These are the activations of a small neural network, seen along a few directions. Each row is one input.
In each table, some parts of the input vary, and every possible input appears once, in random order.
Descriptions start from the smaller parts, as in this example, which fits no table here: line(4) and (point or (values(2) and ring(5)) or ring(11)).
Shared parts are said once, and a part with two or three values counts as separate values.
In the rows, zero is written as 128.

Other details of the inputs vary at random and push rows far along two fixed directions, the same in every table; ignore that.

Rows:
x1: [226  70 132 252 130 216  53 162 172 135 203  63 146  69 141 187 157]
x2: [125 117  55 113 149 144 160 145 147 111 119 102 126 158  94 122 171]
x3: [156 146 118  88 126 167 139  91 122 112  92 113 151 186 126 145 136]
x4: [ 85 122 205 117 104  62 103 140  95 143 145 177 135 109 171 126  94]
x5: [ 54 136 167 126 123  40 142 166 109 143 161 191 119  73 150  99 110]
x6: [215  73 144 239 150 194  56 177 144 114 191  65 156 113 146 193 172]
x7: [165 142 161 172 141 142 104 106 162 119 152 117 173 102 156 115 131]
x8: [ 82 134 186 131  92  92  89 105 110 166 115 178 139  63 150 102  89]
x9: [133 135  89 106 132 155 136 106 112 126  71 110 141 201  92 135 153]
x10: [169 123  82 127 225 112 188 131 119  50 103  84  53 154 101 105 107]
x11: [135 144  91  71 124 148 169 145 114 109 124 116 107 189 117 166 137]
x12: [ 72 124 175 129  92  73 112 161 108 170 157 187 100  55 145 129  92]
x13: [101 142  72  85 103 148 149  88 117 152  61 129 119 161  77 109 132]
x14: [147 159 104  80 132 150 177 105 166 105 138 108 129 169 133 118 134]
x15: [111 155 100  39  92 146 169  93 136 138 105 137  96 159 120 123 108]
x16: [ 71 127 163 174 131  58 101 128 114 154 114 170 158  84 129  75 127]
Description of these inputs: point or (values(3) and ring(5)).
Change only the values(3) part in x15. List by row number the other rows that result.
Answer: x4, x14
Start at x6 and move only the ring(5) part, one step at a time. The first step leads to x11. Which rows follow, in order?
Answer: x4, x3, x9

Rows:
x17: [ 63 148 147  82 124  59 152 116  95 138  95 184 101 107 126  96  90]
x18: [165 126 133 150 132 154 113 115 143 117 132 101 162 150 136 130 143]
x19: [189 115 160 226 131 164  79 149 145 136 179  97 169 105 144 156 148]
x20: [ 78 126 189 154 126  56  97 132 116 144 133 172 152  82 155  87 111]
x21: [149 132  54  85 147 176 169 102 153  99 100  89 110 169  98 122 146]
x22: [ 83 131 187 161 117  68  95 121 111 162 121 177 139  70 142  93  99]
x23: [149 165  59  63 137 174 190  85 145 109  80 105 113 183  91 121 134]
x24: [ 70 145 177 135 122  56 123 133 101 145 124 186 137  77 144  89  98]
x25: [ 69 109 179 164 122  56  91 151 103 152 140 173 151  92 144 107 126]
x26: [149 145 125  89  90 170 141 116 157 134 157 123 127 128 146 154 124]
x27: [ 74 120 184 159 116  69  90 161  83 154 135 180 142  90 143 135 120]
x28: [155 129 136 109  80 189 100 119 144 149 149 121 155 138 147 175 138]
x29: [159 136  72  84 133 179 156  83 148 111  84  90 135 200 100 129 148]
x30: [187  93 151 218 130 174  67 167 130 136 170  99 148  93 139 179 148]
x31: [149 162  68  47  91 202 176  92 170 130 122 107 129 174 115 146 143]
x32: [163 125 121 142 155 143 139 145 148  97 162 103 126 132 142 145 140]
x33: [160 141 117 162 136 156 128 134 148 128 145 106 145 135 121 137 149]
x34: [192 124 156 219 146 162  98 154 157 121 192 100 156  84 151 151 140]
x35: [ 55 134 141  85 130  59 144 110 110 134  93 181 117 108 128  81 104]
x36: [ 60 153 116  42 135  63 180 116 102 112  87 171 104 152 124  91 108]
x37: [ 54 143 120  46 119  78 153 114  84 126  66 172 126 171 117 110 124]
x38: [ 50 121 101  55 129  61 175 146  95 128  95 164  76 153 106 105 115]
x39: [154 142 129 119  84 182 115 108 171 155 155 115 154 126 142 145 137]
x40: [ 56 143 143  85 131  56 150 121 107 127 102 180 127 116 133  81 109]
x41: [ 69  91 178 152 119  71  73 145  88 148 120 171 130  79 145 120 113]
x42: [162 148  78  78 127 190 155  93 126 115  78  99 127 197  99 156 142]
x43: [154 115 125 144 140 155 112 144 129 112 141 106 147 152 134 162 156]
x44: [149 132  48 103 124 180 160 120 133 130  94  94 120 187  77 143 162]
x45: [156 127 117 130 134 149 140 129 127 119 132 103  98 140 120 137 116]
x46: [ 69 103 170 162 125  64  86 135 114 153 128 167 130  66 141  89 112]
x47: [181 113 159 191 142 155  86 116 163 123 155 100 157 101 151 128 132]
x48: [ 84 131 179 157 132  58 117 163 102 139 156 176 121  71 151 118 104]
x49: [152 146  55  99 132 184 162  97 147 121  88  90 114 175  85 125 147]
x50: [143 115  55  84 136 177 151 131 128 109  96  94 116 192  93 160 167]
x51: [ 40 140  91  43 118  60 189 142  82 141  79 175  68 158  90 105 108]
x52: [195 104 147 214 145 161  95 168 149 120 192  95 128  74 146 163 132]
x53: [175 124 133 135 151 151 130 116 151 100 144 102 125 125 145 135 122]
x54: [178 148 135 142 142 154 139 127 140 106 148 106 132 128 141 139 121]
x55: [ 68  94 173 164 116  66  78 134 101 157 122 167 136  77 139  97 113]
x56: [166 136 144 108  88 174 128 123 156 137 172 112 126 136 154 160 120]
x57: [199 110 157 212 145 167  89 145 149 117 182  91 129  73 151 152 120]
x58: [ 87 126 190 157 127  55 116 167  95 144 158 172 114  88 152 120  99]
x59: [148 126  52  78 150 161 180 132 146  95 115  93  95 174 100 143 149]
x60: [ 94 135 203 147 123  56 114 147  93 141 146 173 122  89 160 107  86]
x61: [ 49 136  96  76 106  87 149 106  89 155  60 167 108 148  88  94 119]
x62: [145 118  49  96 133 173 156 120 141 118  98  89 122 191  86 138 168]
x63: [190 105 141 222 142 166  91 161 155 129 186  97 141  71 139 152 141]
x64: [ 52 159 116  30 119  63 188 104  85 135  66 178  80 165 104  93  90]
x65: [151 134  63  88 126 190 149 108 121 117  81  95 115 187  90 156 148]
x66: [ 82 128 197 151 112  71  88 142  81 152 123 181 150  89 151 123 106]
x67: [144 126  47  94 141 170 164 121 154 114 103  89 116 180  88 130 166]
x68: [ 64 109 186 124 118  61  89 128  87 147 106 185 137  96 148 114 106]
x69: [ 70 117 176 162 131  55  99 151 117 147 146 172 145  82 147  99 125]
x70: [154 141  75  75 150 156 187 129 140  90 124  92 102 206 113 143 144]
x71: [ 51 146  93  67 122  83 168 112 100 140  72 170  95 127  94  88 111]
x72: [198 123 173 220 127 168  76 130 144 133 168  96 178 105 153 146 135]
x73: [200 113 171 220 127 173  70 119 148 139 160  97 168  98 148 147 129]
x74: [154 133 130 121  77 184 106 108 157 158 151 115 160 136 140 153 138]
x75: [ 50 134 132  96 135  54 150 140 109 131 116 179 121 113 126  93 123]
x76: [163 125 134 116 144 141 140 116 139 105 135 105 113 152 139 131 116]
x77: [207 112 186 198 150 150  94 146 150 101 194  89 145 110 177 147 120]
x78: [194  95 157 205 153 160  85 145 157 105 186  87 131  77 160 147 125]
x79: [154 108 101 151 148 152 128 145 152 114 150 102 126 115 122 135 149]
x80: [162 169  72  89 133 179 173  94 149 113  94  94 136 193  99 124 146]
x81: [182  95 158 186 146 150  96 145 145 110 176  89 119 104 154 143 118]
x82: [133 146  37  81 130 168 180 117 141 126  86 102 107 185  72 129 159]
What do these inputs look like to the network?
Answer: line(6) and (point or (values(2) and ring(5)))
The inputs of x40 and x18 match in every part but the line(6) part. If x24 is changed in the same way as x40 into x18, which row does it become?
Answer: x72
Change only the values(2) part in x35. List by row number the other rows that result.
Answer: x23
Change only the values(2) part in x44. List by row number the other rows that result.
Answer: x62
Change only the ring(5) part in x65. List by row number the other rows that result.
Answer: x27, x30, x42, x66

Rows:
x83: [101  55 190 213 146  66  54 173  91 141 153 155 111  40 154 128 105]
x84: [193 116 117 199 100 209  86 128 174 162 169  85 152 100 121 161 151]
x85: [ 68 112 129  82 118  91 113 126  84 134  78 155 145 170 123 128 141]
x86: [121 147  68 129 147 140 164 118 153 123 105 108 144 167  86  97 167]
x87: [129 135 194 112 120 104 117 114 114 123 134 144 142 146 167 130 102]
x88: [ 88 157 145  83 115 102 129  73 107 133  69 169 148 145 132  96 106]
x89: [171 137 103 122  99 190 139 156 146 132 168 103 121 137 127 185 144]
x90: [ 71 152 114  96 144  69 178 160 107 117 130 162 125 142 118 115 141]
x91: [ 81  84 190 211 147  53  67 184 127 134 184 164 161  53 162 109 147]
x92: [229 111 152 180 159 180 116 132 155  90 178  63  97 115 157 155 102]
x93: [ 66 163 117  86 140  68 168 102 138 126  96 170 136 114 118  62 124]
x94: [ 70 133 187 141  85  82  89 117 129 181 147 193 135  28 156  98  89]
x95: [126 147  91 102 116 156 134  88 112 134  64 115 152 201  92 123 148]
x96: [183 144 120 129 157 148 163 129 175  88 177  90 138 153 150 126 140]
x97: [203 121 131 178 157 179 112 103 152 106 131  84 117  90 132 125 104]
x98: [132 135  88  93 149 130 170 143  94 103 100 118  71 160  99 149 119]
x99: [ 85 149 147  80 118  90 139 139  74 132  92 167 135 172 129 143 123]
x100: [192 101 115 205 151 173 101 126 135 128 126  79 117 110 103 133 127]
x101: [144 149 103  54  95 166 171 115 153 131 147 119  99 155 133 142 119]
x102: [107 114  59  64  96 165 150 132 140 140 112 118 112 161 101 156 160]
What do these inputs look like to the network?
Answer: values(4) and ring(5)
The inputs of x94 and x88 match in every part but the values(4) part. If x101 is changed in the same way as x94 into x88, which row does it become?
Answer: x87
